A small network was shown many inputs. Here are its activations along a few directions, one row for each input.
Each table varies a few parts of the input and shows all the possible inputs, shuffled.
Descriptions start from the smaller parts, as in this example, which fits no table here: one of 4 places along a line, together with either a single point or one of 11 places along a line or (one of 3 separate values, together with one of 8 places around a ring).
Shared parts are said once, and a part with two or three values counts as separate values.

Other details of the inputs vary at random and push rows far along two fixed directions, the same in every table; ignore that.

Table:
row 1: [-29  -9  27 -28   8  -4 -15 -10 -21  15 -32]
row 2: [-27 -11  26 -26   5  -3 -11 -11 -21  17 -32]
row 3: [ 11  30 -13  -2  10   2 -15   4  18   3  38]
row 4: [-19 -13  18  -9   9   0  -6  -8 -29   4 -26]
row 5: [-25 -36   0  16 -21  12   8  10 -18  10 -26]
row 6: [ 20  23 -25 -23   7 -14   2  -2  -2 -20  34]
row 7: [-29 -24  11 -12 -17   6 -16  19 -10  27 -26]
row 8: [-17  -8  -1  51 -22  21  60 -17  23 -26  -2]
row 9: [ 17  28 -26  38   3  10  34 -21  24 -23  43]
row 10: [ 22  39 -15 -13  29   4 -51  33  10   6  50]
row 11: [-16 -11 -10 -13 -22   5  -1 -24  -3  30 -19]
row 12: [ 29   3 -13 -27  29 -22  -2   7  10   9  17]
row 13: [-14  17  18  25   7   4  51 -39  14 -31   4]
row 14: [  3  -7 -10  17 -29   6  25 -26  -2 -23 -18]
row 15: [-23 -19  -1 -42  18 -12  -1 -24 -39  15 -32]
row 16: [  2 -30  14 -20 -13  -9   0  -6  -2  36 -44]
row 17: [-31 -43 -17 -19 -17   0  11  -5 -29  25 -36]
row 18: [-14 -30   2 -27 -41   4 -11 -16 -30  17 -52]
row 19: [ 17  39  -8 -45  35  -3 -92  58  -6  31  50]
row 20: [  8  10 -38   3   2  -4  40 -41  11  -6  27]
row 21: [ 35   8   1  23  21 -13  11  10  30 -16  27]
row 22: [ -1  23  21 -33  51 -16 -73  45 -22   1  28]
row 23: [ 11  21 -13 -28  19   4 -63  33  -6  24  27]
row 24: [-31 -37  10   2 -27  14   8   3 -15  20 -34]
row 25: [-21 -24  -7  59 -27  16  64 -26  18 -27  -7]
row 26: [ -9 -27  -1 -25 -35   5 -19  -6 -34  15 -49]
row 27: [  9   9 -25  28  -4   4  20 -24  17 -10  24]
row 28: [-14 -22   4 -24 -42   2  -3 -18 -22  13 -48]
row 29: [ 36  27   9   8  26 -10   4  19  37  -9  34]
row 30: [ 19  21 -13  28 -11   3  29 -13  14 -43  19]
row 31: [ 39  21   2   6  33 -13 -19  35  22  -6  36]
row 32: [ -5 -18  -2 -18 -31   6 -13  -8 -25   8 -42]
row 33: [  0 -14 -12  28 -35   2  43 -43   6 -30 -19]
row 34: [38 21  5 12 25 -7  5 22 26 -9 26]
row 35: [ -3 -11 -18  -7  -8   7 -19  -7 -13  23  -6]
row 36: [ 37  27  10   2  28 -10  -5  24  31  -6  35]
row 37: [-26 -30  11 -11 -17  10 -18  22 -17  26 -25]
row 38: [-12  -4 -10 -22 -11   0 -24  -6  -8  36  -8]
row 39: [-18  -8  21 -27  25 -12 -45  14 -31   9 -11]
row 40: [  0  34  20   0  33   2  -8  10   0 -21  22]
row 41: [-20 -11  20 -11   7   5  -2 -10 -27   5 -30]
row 42: [-18   6   4  46 -20  14  62 -16  31 -24   8]
row 43: [-19 -29   4 -25 -46   0  -1 -23 -23  17 -57]
row 44: [ -4  -4  -6  21 -40   7  50 -43   8 -26 -22]
row 45: [-12 -10   2   0  10   1 -45  49  -5   6  14]
row 46: [  9   2  -8 -21  -4  -7 -48  21 -17  -5   2]
row 47: [  2  25  15   8  31  -3   0   8  -5 -23  24]
row 48: [ 31  29  12  -2  23 -14  -5  24  33   1  29]
row 49: [ -1  15  -4  50   5  11  34  14  29 -35  37]
row 50: [  7 -44   2  -4 -11 -10  -1  -8  -9  26 -41]
row 51: [ 15  22 -17 -28  30 -10 -83  44  -4  23  44]
row 52: [ 22  -9   3  40 -10   2  71 -34  34 -18 -11]
row 53: [ -5  16  -4  63  -6  18  62  -4  35 -41  30]
row 54: [-24 -10  26 -22   9   1 -11 -10 -22   8 -27]
row 55: [ 47  34  -2  37  30 -11  29  18  38 -29  51]
Description of these inputs: one of 5 separate values, together with either a single point or (one of 2 separate values, together with one of 5 places along a line).
The inputs of row 55 and row 5 match in every part but the choice among 5 separate values. If row 36 is changed in the same way as row 55 into row 5, which row does it become?
> row 24
Change only the choice among 5 separate values in row 6. List by row number the other rows that result.
> row 12, row 15, row 17, row 20
Change only the choice among 2 separate values in row 48. List by row number the other rows that result.
> row 16
Change only the choice among 2 separate values in row 8. List by row number the other rows that result.
> row 53
List by row number the other rows that have the choice among 5 separate values in common with row 39.
> row 1, row 2, row 4, row 13, row 15, row 22, row 40, row 41, row 47, row 54
